A small network was shown many inputs. Here are its activations along a few directions, one row for each input.
Each table varies a few parts of the input and shows all the possible inputs, shuffled.
A made-up example of a description, with smaller parts first: values(2) and (point or ring(9) or (line(4) and ring(8))).
Shared parts are said once, and a part with two or three values counts as separate values.

Table:
x1: [ 28  15 -34  19  26  -8  20 -44  19  27 -21]
x2: [ -98  -27   85   39 -111   19   -1   60  -30  -62   92]
x3: [ 52  41 -21 -40  39  -3   7  -3  22  -6 -30]
x4: [ 38  26 -19 -42  43  -1  21  -2  29  22 -20]
x5: [ 42  29 -36  21  22  -9   6 -45  12   0 -31]
x6: [ 23  -4 -45  24  39   1  -1 -33  22  25  -7]
x7: [ -96  -61   98   30 -101  -37  -15   46  -41  -48   18]
x8: [ 33   8 -30 -37  56   8   0   9  31  19  -6]
x9: [ 53   8 -36 -37  53  17  -1  16   6  14  -7]
x10: [-119  -32   89   -2 -103    2  -34   22  -67  -11   20]
x11: [ 44  -3 -51  24  36  11  -2 -26  -3  19  -8]
What do these inputs look like to the network?
> values(3) or (values(2) and line(4))

Table:
x12: [  0  -6 -32  22  16 -11  -7 -52   1  18 -41]
x13: [ 27   8 -47  22  17  22  10 -14   0   1   5]
x14: [ 42  20 -12   5  22  -7  35 -14  20  -1 -12]
x15: [ 33  24 -27   2  20  -7  32  -8  23  -8 -20]
x16: [ 18  -5 -14 -22  35  18  15  11   3  27   7]
x17: [-77   0  82 -46 -81  12 -17  40 -35 -27  27]
x18: [ 13  -5 -21  20  16 -25 -11 -51   0  31 -26]
x19: [-95 -25  67  -9 -73  18  -8  39 -25  -7  53]
x20: [ 26  25  -1 -53  36   3 -17  16  17  -1 -23]
x21: [ 28  22 -26   4  26 -10  24 -16  38 -16 -17]
x22: [ 22  -3 -18 -23  31  11   2  16  11  31   9]
x23: [-71   1  69  19 -85  -5  14  15  -7 -35  35]
x24: [ 17  -5 -23  22   7 -17  -7 -45  -8  36 -34]
x25: [-77 -53  59  55 -75 -34 -21   7 -48 -24  -2]
x26: [-51 -38  64  33 -70 -26   8  38 -10 -51  23]
x27: [ 35  23   2 -54  30   6   7  15  -5   7 -22]
x28: [ 33  22 -15   6  28 -10  11 -12  42  -8 -14]
x29: [  5  -3 -28 -22  40  16   4   9  20  12   2]
x30: [ 14  -7 -18  22  12  -9   5 -50 -16  32 -37]
x31: [ 17  -3 -17 -24  39   3  -1  10  18  26  17]
x32: [ 37   4 -33  23  17  24   9 -20  -6   7  12]
x33: [ 28   6 -36  24  25  20 -13 -17  18   0  12]
x34: [-55 -39  46  58 -69   0 -18  38 -40 -50  49]
x35: [ 10  -1 -28 -24  34  18  12  16   6  21   0]
x36: [ 26  27 -12 -56  28   7   4  20  -2   0 -29]
x37: [ 23   7 -46  23  23  20   0 -22  13  -8   8]
x38: [  5  -3 -33  20  10  -9   2 -45 -13  26 -44]
x39: [  5  -5 -22  23  18 -12 -19 -48   6  25 -38]
x40: [ 41  22 -15   3  26 -23  19 -15  36  -3  -2]
x41: [ 10  -4 -17 -22  41  15  -9  13  25  20   6]
x42: [ 40   6 -37  23  14  15   0 -14   5  11  16]
x43: [ 45  22 -16   4  17 -15  23  -8  28   3 -10]
x44: [ 34  25  -1 -55  34 -10  -9  13  10   5 -12]
x45: [ 21  25 -12 -53  34   3  -4  12  12  -9 -27]
x46: [-75 -65  62   5 -59  -3 -13  63 -28 -23  42]
x47: [-58 -39  78 -31 -66 -10 -23  63 -37 -43  15]
x48: [ 36   6 -35  22  23   7  -5 -21  11   6  24]
x49: [ 38  25  -2 -54  25  -1  -5  20   3  10 -20]
x50: [-97 -13  63  42 -88 -14 -15 -15 -45  -8  10]
x51: [-75   0  51  45 -81  20 -13  14 -38 -34  59]
Changing only one part turns x32 into x14. The same change can be made to x48. Which row results?
> x40
Changing only one part turns x28 into x33. The same change can be made to x26. Which row results?
> x34
What do these inputs look like to the network?
> line(5) and (values(2) or ring(6))
A walk changes only the line(5) part. It starts at x36 and steps to x35. List the rest of the walk in order.
> x15, x13, x38
Which other rows does x35 become when the ring(6) part takes its other values? List them by row number.
> x16, x22, x29, x31, x41
Which other rows does x17 become when the values(2) part takes its other values? List them by row number.
> x47
List by row number the other rows that have the line(5) part in common with x18.
> x12, x24, x25, x30, x38, x39, x50

Table:
x52: [-15 -11  33 -16 -19  -6  -9  40 -17 -19  13]
x53: [-16   0  28 -22 -29  12  -4  30 -20 -24  11]
x54: [-29  11  33 -23 -26  10 -10  23  -7 -17  19]
x55: [-31 -24  20  31 -35  -9  -3 -12  -8   3  11]
x56: [ 109   40 -103  -42  123   -1   -1  -67   29   70  -83]
x57: [115  54 -78 -22  99 -16  35 -43  66  19 -55]
x58: [-40  -8  17  31 -32  -4   6 -13 -13   4   9]
x59: [-34   1  16  33 -39   0  -9 -16 -12 -12  16]
x60: [-20 -21  18  41 -31 -13  -9   0 -23 -14   9]
x61: [-36 -32  13  35 -26 -10  -7  -2 -10 -10   5]
x62: [-22 -10  12  34 -42   3  -3  -9 -25 -19   7]
x63: [-26 -14  36 -25 -22  -1  -3  27  -3  -3  15]
x64: [-30 -22  29 -21 -14  -2  -8  38  -3 -14   8]
x65: [ 111   34 -107  -10  114   34   21  -23   54   37    3]
x66: [-35   2  33 -25 -20   4   5  27  -7  -1  13]
What do these inputs look like to the network?
> values(3) or (values(2) and ring(6))
List by row number the other inputs of the same sort as x59.
> x52, x53, x54, x55, x58, x60, x61, x62, x63, x64, x66
